A small network was shown many inputs. Here are its activations along a few directions, one row for each input.
Each table varies a few parts of the input and shows all the possible inputs, shuffled.
A made-up example of a description, with smaller parts first: line(4) and (point or (values(2) and ring(5)) or line(11)).
Shared parts are said once, and a part with two or three values counts as separate values.

Other details of the inputs shift rows strongly along two fixed directions, in all tables alike. That doesn't count.

Table:
R1: [ 26   1  10   6   3 -18  26 -14   6   3 -24  19  31 -15 -27]
R2: [-12  17 -16 -20 -29  -7  -8  14 -34  54  40 -92 -52  50  33]
R3: [ 24   6 -23 -20 -40   1 -10 -66  -8  53 -68 -70  23  29   6]
R4: [ 24  10 -17  10 -16 -13  14  48 -27 -33  27  67   1 -23 -35]
R5: [-38  25  -8   5  13  14 -15  67 -28 -20  72  17 -38   5   4]
R6: [ -1  49   4  19  19   7   7  13  15 -10 -24 -24  44  10 -53]
R7: [  4  13  37   8  56 -13  31  18  35 -49  -7  29  19 -20 -29]
R8: [ 34  12   1  10  10 -20  30   9   1 -21  -4  47  36 -22 -45]
R9: [-22 -13   7 -22  -5 -24   4  24 -27  17  86 -22 -88  19  65]
R10: [ -2  -5   4 -30 -13 -13   3 -39 -12  43 -21 -81 -26  42  49]
R11: [ -2  -1 -22  12 -12  16 -24  54 -13 -32  34  71  -8 -22 -12]
R12: [ -1  16  33   9  49  -3  17 -22  42 -23 -29  -9  24  -8 -22]
R13: [ 21 -18  -9  20 -29 -10   8 -25  21  30 -36 -32  31  -5 -25]
R14: [ -6  -5  -1 -32 -20 -15   0 -26 -23  42  -1 -73 -39  44  56]
R15: [-25  -8  22 -15  19 -16  11  55 -25 -33  87  35 -71  -1  38]
R16: [ 21  -5 -15  27 -20 -16   7   2  12   4 -11  10  28 -21 -42]
R17: [ 25  19 -25   9   1  19  -6  -1   9 -13 -56  27  57 -10 -42]
R18: [  8  -3  12 -16   5 -18  15 -52  17  47 -32 -90  -6  31  27]
R19: [ -6 -10   4  20 -10   6   4   7  13 -12   2  23  15 -20 -14]
R20: [-15 -39 -35 -16 -53  25 -51  -3 -34  44  26 -32 -57  22  59]
R21: [ 20 -11 -19 -26 -22  26 -21 -65  -9  50 -74 -59  25  38  23]
R22: [-32   6   6  -6  26   7 -11  64 -18 -45  74  67 -39  -5  24]
R23: [ -6  12  22   2  47   8   7 -46  45  -5 -55 -35  38   1 -16]
R24: [-10  11  12  -4  28   5   1 -54  29  15 -49 -52  25  18   2]
R25: [  5  -8 -22  20 -21  12 -21 -31  14  18 -43 -19  33  -9 -20]
R26: [ 21  12 -20  10 -13 -25  18  48 -23 -25  47  66  -9 -26 -36]
R27: [ 22 -24  -8  12 -37   1  -3 -31   6  31 -45 -42  25   5  -9]
R28: [ -2 -14   6  23  -7 -13  19  54  -3 -28  59  62 -15 -34 -15]
R29: [ -4  -3 -24 -16 -19  17 -25  49 -39 -17  48  56 -33  -4  25]
R30: [  8   7 -20  20 -24  -4  -5  11  -1 -11   0  30  14 -16 -35]
R31: [ 17  -2 -19 -15 -29 -12   1  32 -42  -9  35  35 -30  -3   6]
R32: [  7 -12 -21 -24 -27  13 -21 -72 -17  57 -51 -63   3  33  31]
R33: [ -8  10  28   4  60  15   5  13  40 -44 -19  31  24 -11 -20]
R34: [-13  40   4  18  32  24  -8  70   3 -44  22  34  28  -4 -42]
R35: [ 17  21 -16   5   2   5  -4 -15   6  -9 -44  21  50 -12 -31]
R36: [  1  -3   3  28   7  18   2 -20  33  -9 -47   8  57 -24 -35]
R37: [  6 -22 -15  14 -34  -7  -9  33 -23  -7  36  32 -23 -16  -7]
R38: [  8 -20   7 -12 -17  -5   7  23 -33  -7  33  39 -31  -9  18]
R39: [-13 -36  -8 -22 -35  18 -28 -50 -16  55 -10 -59 -28  17  56]
R40: [  5 -11 -28   4 -40 -23  -1  43 -36   2  70  35 -53 -11   1]
R41: [  3 -11 -12  23 -13  17 -14 -34  28  15 -52 -19  46 -14 -23]
R42: [ -4  -7  -3  31  10  24 -12  42  20 -40   3  66  32 -37 -33]
R43: [  5 -14  -7 -17 -18  14 -15 -74  -2  53 -67 -57  16  21  23]
R44: [-22   8   8  -3  12 -32  19  61 -25 -23 101  41 -64  -4  30]
R45: [ -3 -48  -1 -32 -54  -1 -16 -11 -43  46  35 -40 -66  18  68]
R46: [-35 -15   1 -32 -15  -5 -17 -15 -32  36  58 -53 -91  37  81]
R47: [-14  23  31  17  52 -10  20  24  26 -52  23  47   8 -25 -26]
R48: [ 13  36  -1   0   0   1   9  -8   2  21 -49 -73  41  34 -32]
R49: [  1  14  24   2  55  16   5 -15  46 -25 -54   0  47  -3 -27]
R50: [ -5   8  12 -10  30  15  -7 -26  27   2 -47 -27  27  18   3]
R51: [ -5 -10 -33 -20 -52  -3 -22  12 -51  29  48  -2 -62  15  36]
R52: [ 17  21 -23  15  -2   8  -3 -16   9  -5 -49  16  51 -13 -43]
R53: [ 18  13 -13   0 -10 -26  17  53 -28 -30  55  70 -15 -23 -23]
R54: [ 22  -4  16  20  11 -16  31  14  25 -22  -4  43  43 -40 -43]
R55: [-17 -28  -4 -25 -35   2 -19   7 -47  27  56   5 -73  14  62]
R56: [  6 -14  -3  11  -7  30 -10 -22  25   6 -56 -10  47  -4 -12]
R57: [ 12  -8  -5  26 -19   9  -3 -33  30  15 -55 -21  50 -12 -34]
R58: [ 13  22  25   5  37 -17  31 -11  29 -22 -40  -5  42  -2 -26]
R59: [ 13 -16   5  -2  -5  28 -11 -45  26  22 -75 -32  56   3  -2]
R60: [-21 -25   7  -2 -17   2  -9  38 -23 -13  75  51 -47 -23  30]
R61: [ 29 -13 -27  -7 -57  -4  -8 -47 -16  53 -55 -67   9  25  -3]
R62: [  1  -4   7   3  17  20  -3  35  -5 -37  11  79  10 -25  -8]
R63: [  4   5  25 -11  29 -11  20 -21  21  -1 -29 -34   7  11   4]
R64: [-17  -4   4 -19  -4 -26   8  20 -23  17  70 -22 -70  20  55]
R65: [ -5 -14  11 -25  -1 -18   7 -37   3  47   3 -84 -48  33  52]
R66: [ -5  19  14  -1  20  -7  10 -32  20   5 -26 -34  15  13   1]
R67: [ 14   2  25  -4  31 -17  25 -42  37  18 -39 -61  11  10   0]
R68: [ 18  15   3  13  12  -1  12   2   6 -29 -15  52  43 -21 -41]
R69: [ -2 -17   9  22  -9  -2  13  56  -9 -39  45  66  -8 -33 -15]
R70: [-35 -11  16 -23   8  -2 -10   6 -18   7  63 -19 -82  18  61]
R71: [ 31   7   5   8   9  -9  25  21  -8 -36  -4  62  33 -22 -42]
R72: [ 10  20 -17  32   4   4  -4   7  18 -25 -31  46  52 -30 -57]
R73: [-45   1   3  -8  17  -2 -11  37 -24 -22  84  34 -62   1  43]
R74: [-15  10  11  -5  31  13  -5  14  10 -24   3  22   7   6   5]
R75: [-15  20  23  15  58   1  12   0  38 -42 -11  29  31 -18 -29]
R76: [-23 -21   3 -38  -3  21 -29 -35  -9  42  -4 -70 -47  48  70]
R77: [-37 -12  -4 -30  -5   5 -22 -26 -23  34  32 -54 -63  35  72]
R78: [  0  32  17  12  30 -12  18 -18  29 -17 -31  -3  41   0 -28]
R79: [-24   4  24   1  52   7   4  -2  27 -28  10  12  -5  -9   2]
R80: [ 12   7  -6  39  -4   1   0   3  27 -23 -27  36  53 -33 -60]
Each input here is: line(5) and (point or line(6) or ring(9)).
Question: Changing only the line(5) part turns R15 into R76. The same change can be made to R61. Which row results?
Answer: R11
Question: Changing only the line(5) part turns R22 into R78. The same change can be made to R56. Which row results?
Answer: R19
Question: Changing only the line(5) part turns R6 into R2. The same change can be made to R57. Which row results?
Answer: R13
Question: Which other rows does R27 become when the ring(9) part takes its other values? List them by row number.
Answer: R4, R31, R37, R38, R45, R61, R69, R71
Question: A walk changes only the line(5) part. It starts at R50 and steps to R24. List the rest of the walk in order.
Answer: R46, R58, R9
Question: Which other rows does R23 become when the line(6) part takes its other values? List them by row number.
Answer: R24, R73, R75, R77, R79
Question: Which other rows does R8 become when the ring(9) part takes its other values? List them by row number.
Answer: R1, R13, R16, R26, R28, R40, R53, R54

Table:
R81: [ 18 -13 -36   4 -57   4 -19  25 -41  12  25  34  -1 -14 -15]
R82: [ 40 -16 -39   3 -67  12 -18 -59 -14  52 -89 -51  54  15 -29]
R83: [-15  22  30   9  60  13   6  29  22 -53   8  57  19 -16 -22]
R84: [-33 -16   7 -25  15  19 -21  24 -20  -2  50  -5 -59  19  50]
R85: [   5   25   15   -9   34   19   -3  -92   42   27 -116  -90   69   27
  -15]
R86: [-38 -14  -6 -30  -4  15 -35   7 -22  17  54 -35 -76  33  73]
R87: [-23  30  20  28  65  10   3  40  33 -57  17  63  22 -23 -36]
R88: [  1   1  -8   0 -27 -19   6  39 -28   7  47   1 -38   3   4]
R89: [-34  -9   7 -12   8  15 -25  15  -8   4  36 -22 -50  17  43]
R90: [ -4  -1 -22 -26 -42 -17  -7  -1 -52  43  45 -49 -68  28  48]
R91: [ 15  18  26  21  37 -19  35  32  21 -52  13  69  24 -33 -41]
R92: [ 17   6  12  -3  -2 -12  19 -56  26  27 -56 -56  30  13 -17]
R93: [ -6  14  35  21  52  -6  27  44  20 -60  27  83  20 -35 -25]
R94: [ 26  36  -1  34  22 -25  32  56  15 -57  11  69  52 -36 -74]
R95: [-25  -8  16  -6   5  -1   2   5   0   1  34  -4 -26   4  27]
R96: [-19 -31 -36 -23 -51  48 -56 -28 -27  50  -9 -36 -32  20  57]
R97: [ 35  44  -3  41  24 -23  38   5  38 -26 -54  26  91 -25 -96]
R98: [  10  -13   10   -8  -10    4   -1  -85   29   60  -92 -119   36   32
   12]
R99: [ -8   1   9  -6   8 -18  10  17 -18 -19  47  23 -41 -13  13]
R100: [ 12 -34 -31   3 -53   8 -26  -7 -26  17  -2  19 -14  -7   4]
R101: [ 20  33  11  27  21 -22  35  57   1 -53  24  77  30 -31 -56]
R102: [ -3 -41 -32 -16 -59  28 -42 -24 -28  54  -3 -21 -29   9  53]
R103: [-36  -8  15 -11  14  -2  -5  30 -27 -20  80  32 -64  -7  50]
R104: [-13 -16   2 -29  -2   0  -8 -33  -7  33  -6 -46 -29  28  54]
R105: [-12  18  21  37  52  -7  22  42  34 -60  24  76  31 -39 -42]
R106: [  7  -4 -13 -17 -30 -15   7  36 -43  17  54 -11 -51  15  23]
R107: [  5   3   0   8   6 -18  17  -9  13   5   0 -11   0  -1 -12]
R108: [  40   29   -3    7  -16  -14   27  -76   32   47 -113  -90   85   24
  -53]
R109: [ 15  22  17  30  41 -24  33  42  34 -69  14  76  37 -44 -60]
R110: [-38  -7  11 -23   1  18 -23  -2 -11  13  35 -33 -50  28  52]
R111: [-23 -19  16  -9  15   1   3  47 -18 -21  71  35 -51  -7  35]
R112: [ 20  11  22  20  38 -16  36  39  22 -54  12  61  27 -36 -51]
R113: [ 36  18 -14 -12 -17 -18  15 -39  -2  37 -61 -55  38  28 -15]
R114: [ 30  -1 -14  33  -9   8   1   5  14 -22 -29  68  61 -47 -67]
R115: [  29    6   10    7    2  -14   22  -71   43   33 -100  -82   59    9
  -37]
R116: [  1 -13 -27   4 -27  48 -39 -45  13  17 -86 -22  47   8  -7]
R117: [ -33  -62  -39  -26  -79   29  -60   23  -69   40   79   10 -108   15
   98]
R118: [  3  -5   5  -3   5  -2   0 -43  26  20 -43 -53  26  16  13]
R119: [ 13  -1   4 -14   4 -18  13 -16   2   5  -8 -10  -9   7   9]
R120: [-36  -3   3 -27  22  13 -21  27 -22 -13  59  20 -63  15  52]
Question: Changing only one part turns R115 into R88. The same change can be made to R100. Which row results?
Answer: R82
Question: What do these inputs look like to the network?
Answer: line(4) and (values(2) or ring(8))
Question: Which other rows does R96 become when the line(4) part takes its other values? List them by row number.
Answer: R81, R102, R114
Question: Which other rows does R113 become when the ring(8) part takes its other values? List them by row number.
Answer: R88, R90, R94, R97, R101, R106, R108
Question: List by row number the other rows that have the line(4) part in common with R85.
Answer: R83, R84, R86, R87, R89, R96, R110, R116, R120
Question: Which other rows does R111 become when the ring(8) part takes its other values? List them by row number.
Answer: R93, R95, R98, R103, R104, R105, R118

Table:
R121: [  28   25    0   11   15   20    3  -60   37   -1 -116   -2  108   -7
  -54]
R122: [ -6  -3 -24 -13 -34  -1 -23 -48 -24  50  -5 -38 -21  24  27]
R123: [ -1  -8 -10   5  -5 -18  -6  15  -4 -18  47  46 -34 -21   8]
R124: [ -3 -30  -6 -15  -5   8 -14  17 -19  -7  25  35 -37  -8  29]
R125: [ 25  27 -18  40   5   5   2 -21  43  -6 -80 -11  97 -21 -88]
R126: [ 27   5  23  22  10 -14  47   1  28 -15 -37   9  62 -24 -51]
R127: [ 15   1 -27 -16 -49   2 -12 -16 -18  46 -31 -73   0  44   8]
R128: [ -36   -4    1  -28    2   -3  -15  -58    2   55   -4 -113  -55   50
   72]
R129: [  7  -6  -3 -12   1 -24  11  47 -30 -23  63  51 -52  -9  15]
R130: [ -7 -27 -32 -28 -61  33 -46 -26 -31  57 -14 -80 -38  43  49]
R131: [-32 -22   7  18 -14 -13   6  73 -21 -31 120  80 -72 -41  24]
R132: [ 16  38   5  21  26 -16  31  52  -6 -62  22  96  40 -37 -54]
R133: [-17  29  39  -4  62  -9  21  49   6 -51  52  27 -27  -1  -8]
R134: [ 15 -21  23  25  11  13   9 -10  28 -10 -49  16  54 -21 -33]
R135: [-32  -4  22 -25  34  17 -15 -16   9  18   5 -43 -26  30  56]
Question: Changing only one part turns R132 into R121. The same change can be made to R127. Which row results?
Answer: R130
Question: What do these inputs look like to the network?
Answer: values(3) and (point or line(4))
Question: Which other rows does R128 become when the values(3) part takes its other values? List them by row number.
Answer: R133, R135
Question: Which other rows does R124 become when the values(3) part takes its other values? List them by row number.
Answer: R123, R129
